These are the activations of a small neural network, seen along a few directions. Each row is one input.
Each table varies a few parts of the input and shows all the possible inputs, shuffled.
A made-up example of a description, with smaller parts first: one of 8 places around a ring, together with either a single point or one of 11 places along a line or (one of 3 separate values, together with one of 4 places along a line).
Shared parts are said once, and a part with two or three values counts as separate values.

Other details of the inputs vary at random and push rows far along three fixed directions, the same in every table; ignore that.

A family of inputs:
r1: [-29  28 -21  25  13   3 -18  10 -23  59  33   0]
r2: [-49  19 -32   6  30   6 -15 -13 -35  33  52  -3]
r3: [-35 -42 -71 -18 -73 -64 -47  40  25 -38  -7  62]
r4: [ 44  15  19   3  -8   3 -11 -10  23   3 -12   5]
r5: [ 23  -5  13  -1  -7   6  -4 -14  -6 -10   2 -15]
r6: [33 -9  4 -4 -8 -2 11 16 12  3  9 -3]
r7: [ 23  24  30   1  -6   3   0  17  35  20 -37  12]
r8: [-41  35   6  27   0  24 -13  20  -5  69 -15  14]
r9: [ 12  10  16  -5   6   7  23   6  35   1 -34  17]
r10: [ 41  18  16  28  -5  -7 -13  -7  33  18 -26  14]
r11: [ 30  14   7  16  18 -11  -6 -26  27  -8 -16  12]
r12: [  0 -23   0   0  17 -11   3 -22  -8 -28  34 -22]
r13: [  9 -19  -2  -5  -5  14  17   2 -32  -9  -1 -21]
r14: [-30  26 -38  20  12  29   6   3 -14  54  -4  30]
r15: [ 13  -8   3 -12   2   1   5 -10 -33 -21   8 -28]
r16: [ 19 -10  -8   5  -5  15  18  -6  16  -5 -18  17]
r17: [-42  32  -3  25   4  32  -1   9  19  64 -19  34]
r18: [-27 -14  24 -13  13   3  -1 -24 -15 -37  10 -28]
r19: [ 37   3  16  21  -3 -14  -9   1  32  12   5   0]
r20: [ 22  -4 -13 -11   5  15  26  -4   5 -10 -13  11]
r21: [-32  11 -23  19  -1  21  -7  19 -26  61  33   3]
r22: [ -1 -18  -6  -3  27 -18   9 -18 -17 -30  31 -25]
r23: [ -5 -24  -3   4  23 -16   8 -20 -17 -29  32 -26]
r24: [ 17 -18 -18 -10   9  -3  33   8   6 -16  10   2]
r25: [40  4  2  3 -1 -8  9 19 22 13  0  4]
r26: [ 13 -17  -1 -25 -11  21  15   0 -34 -17   8 -21]
r27: [-12  -7  31 -29  -3   9   2  -4 -28 -29  10 -37]
r28: [ 23   7   9  22  16  -7  -5 -29  23  -7 -12   8]
r29: [ 32  -2  13  -1  -1 -11  -2   0  12  -4  18 -10]
r30: [  5   3  14   2   8   4  26   6  26  -1 -35  11]
r31: [ 41  18  13  23  15 -20 -14 -17  62  10  -2  25]
r32: [ 42  13  13   9   7 -16  -2   3  26  10   7  -2]
r33: [-76  25  -4  -6  20  25 -22 -17 -40  23  30  -8]
r34: [-19  33 -29  18   5  39   0   0   5  61  -4  41]
r35: [ -5 -13 -53  -4 -71 -75 -62  54  38  -8 -22  63]
r36: [  9 -28  -4   1  -2  -5  20  15 -21  -9  17 -24]
r37: [ 31   0   1   1  -5   5  11   6  -1   2 -19  -2]
r38: [-10   2  28  10  16 -10  -6 -20  16 -20 -14  -8]
r39: [-60 -26 -33 -51 -77 -41 -55  44 -22 -41 -12  24]
r40: [ 28  -7   5   2 -16  13   5   3   4   2 -14   0]
r41: [  6 -22   3   2   5 -13   8  -1 -25 -15  29 -33]
r42: [ 30  15   6   3  17  -5  -8 -28  24 -11  -8  10]
r43: [-36  15 -38  12  11  26   9  12 -12  53  30  22]
r44: [  3   6  36   8   0  -5  -5  -1   9  -4 -19 -16]
r45: [ -2 -15   1  -7  11   6   0 -33 -19 -31  17 -19]
r46: [-60  22  -5   0   6  29  -2  19 -48  48   7 -12]
r47: [-17 -23  23 -24 -10  17  17   9 -33 -21   0 -35]
r48: [ 27 -10 -13  12  10 -11  27  11  29  -1  -8  15]
r49: [ 19  20  43  15  -9  -4 -17   0  42  11 -30   5]
r50: [-48  41   6   1   6  19 -24   7 -25  46  10  -3]
r51: [-22 -24   8 -36   1  20  34   0 -24 -33   0 -20]
r52: [-57 -15 -29 -32 -66 -62 -69  34 -11 -43 -17  23]
r53: [ 16  -1   5  -8  11   2  -4 -31   4 -26   6  -3]
r54: [ 28  -2  -6  20   1   7  19  -4  29   5 -31  25]
r55: [ 14 -13  -5 -26  -4  17  19   3 -37 -17   7 -23]
r56: [  9 -26 -15  11   7  -5  31   8   7 -10   4   2]
r57: [ 43  20  13   3  -2  -2  -9  -8  21   6 -15   6]
r58: [-23  -3  19 -10  22  -5   2 -19 -14 -32   2 -24]
r59: [-27 -29   5 -16   4  10  34   1 -25 -30  -8 -21]
r60: [-21  -2  19 -23  20  -1   1 -20 -16 -38   8 -25]
Each input here is: one of 3 separate values, together with one of 4 places along a line, together with one of 5 places around a ring.
Changing only the place on the line of 4 turns r57 into r42. The same change can be made to r29. Which row results?
> r31
Changing only the place on the line of 4 turns r24 into r25. The same change can be made to r48. Which row results?
> r35
Which other rows does r16 become when the choice among 3 separate values takes its other values? List them by row number.
> r3, r17
Which other rows does r20 become when the choice among 3 separate values takes its other values? List them by row number.
> r9, r24
Which other rows does r12 become when the place on the line of 4 takes its other values? List them by row number.
> r3, r19, r21
Which other rows does r58 become when the place on the ring of 5 takes its other values? List them by row number.
> r18, r33, r38, r60

A family of inputs:
r61: [ 13  23  30   6  36  23  11 -21  -6  22  28 -27]
r62: [ 21   2  11  29  24  30  36  -4 -14  37  14 -26]
r63: [ 14 -10   1 -12  27  12  26 -22 -12 -17  27 -21]
r64: [ -1 -19   4  -1 -19 -11  -2   0  47 -24 -17  27]
r65: [-69  20 -45  17  -6  17 -27  -2 -39  45   7  24]
r66: [ 13  13  -1  30  16 -16  -2   2  43  20 -20  27]
r67: [-43 -39 -24 -35  -3  -8  12   0 -57 -56   8 -24]
r68: [ 35 -29   4 -22 -13   9  22  -2 -18 -38  -4 -23]
r69: [-49  11 -10  -4 -16 -15 -37  13 -15   8 -12  10]
r70: [ 18  -2  31  18  18   0   8 -19  -4  -2   6 -31]
r71: [-39  -5 -15  -3 -23 -44 -44  19  -1 -11  -1  12]
r72: [ 26  19  -1  14   0 -12   4  23  40  30 -10  24]
r73: [  4  19  35  19  27  33  15 -24 -20  22  -3 -32]
r74: [ 40 -10   7   9  10  17  24  -3  -3   6  15 -19]
r75: [-36  25 -26  29   7  10  -7  27 -11  71  11  18]
r76: [ 24  23  15  26  -2 -10 -33  -9  36  21  -5  17]
r77: [ 33 -10 -14 -13 -24 -26  -9  18  30  -8  -3  19]
r78: [ 19 -14 -10  17 -12 -30  -9  -6  28 -20 -15  18]
r79: [ 23   8  32   0  14  21   3 -23  -8  -6  -3 -23]
r80: [ 24 -24   2 -17   2   7  17 -23 -13 -47  -4 -17]
r81: [ -3  -5  46   1  11  22  16 -13  17  -7   5 -24]
r82: [ 27  15  -7  29   5  -4 -14 -12  39  20  -7  30]
r83: [ 18   7  15  19  19  41  38  -6 -21  31  -4 -23]
r84: [-25 -42 -30 -58 -22 -14   0  -6 -48 -76  18 -15]
r85: [-37   5 -15 -14 -23 -42 -42  18   1 -12   9  15]
r86: [ 18 -20   8 -11  -2   2  28  15  -9 -22 -18 -16]
r87: [ 13  27   2  10  10  -2   1  -1  39  15 -28  32]
r88: [  9   1  29 -22   6  -6   8  -4  -1 -32  -9 -22]
r89: [-69   6 -35  -8  30  20  11  -2 -62  19  52 -17]
r90: [-71   3 -29   6 -22  26 -13  26 -20  54  23  28]
r91: [ 15   8  12 -19 -23 -21 -29  -2  24 -21 -20  15]
r92: [ 18 -16 -13 -28 -39 -35  -8  31  23 -39 -29  22]
r93: [ 18  11  -9 -10 -15   5  -3  12  13  16 -12  20]
Changing only one part turns r90 into r81. The same change can be made to r68. Which row results?
> r79
Describe the family of inputs behind these rows.
> one of 3 separate values, together with either a single point or (one of 2 separate values, together with one of 5 places around a ring)
Which other rows does r83 become when the choice among 2 separate values takes its other values? List them by row number.
> r62
List by row number the other rows that have the choice among 3 separate values in common with r82.
> r63, r64, r65, r66, r67, r78, r80, r84, r87, r89
Which other rows does r82 become when the choice among 3 separate values takes its other values? List them by row number.
> r74, r76
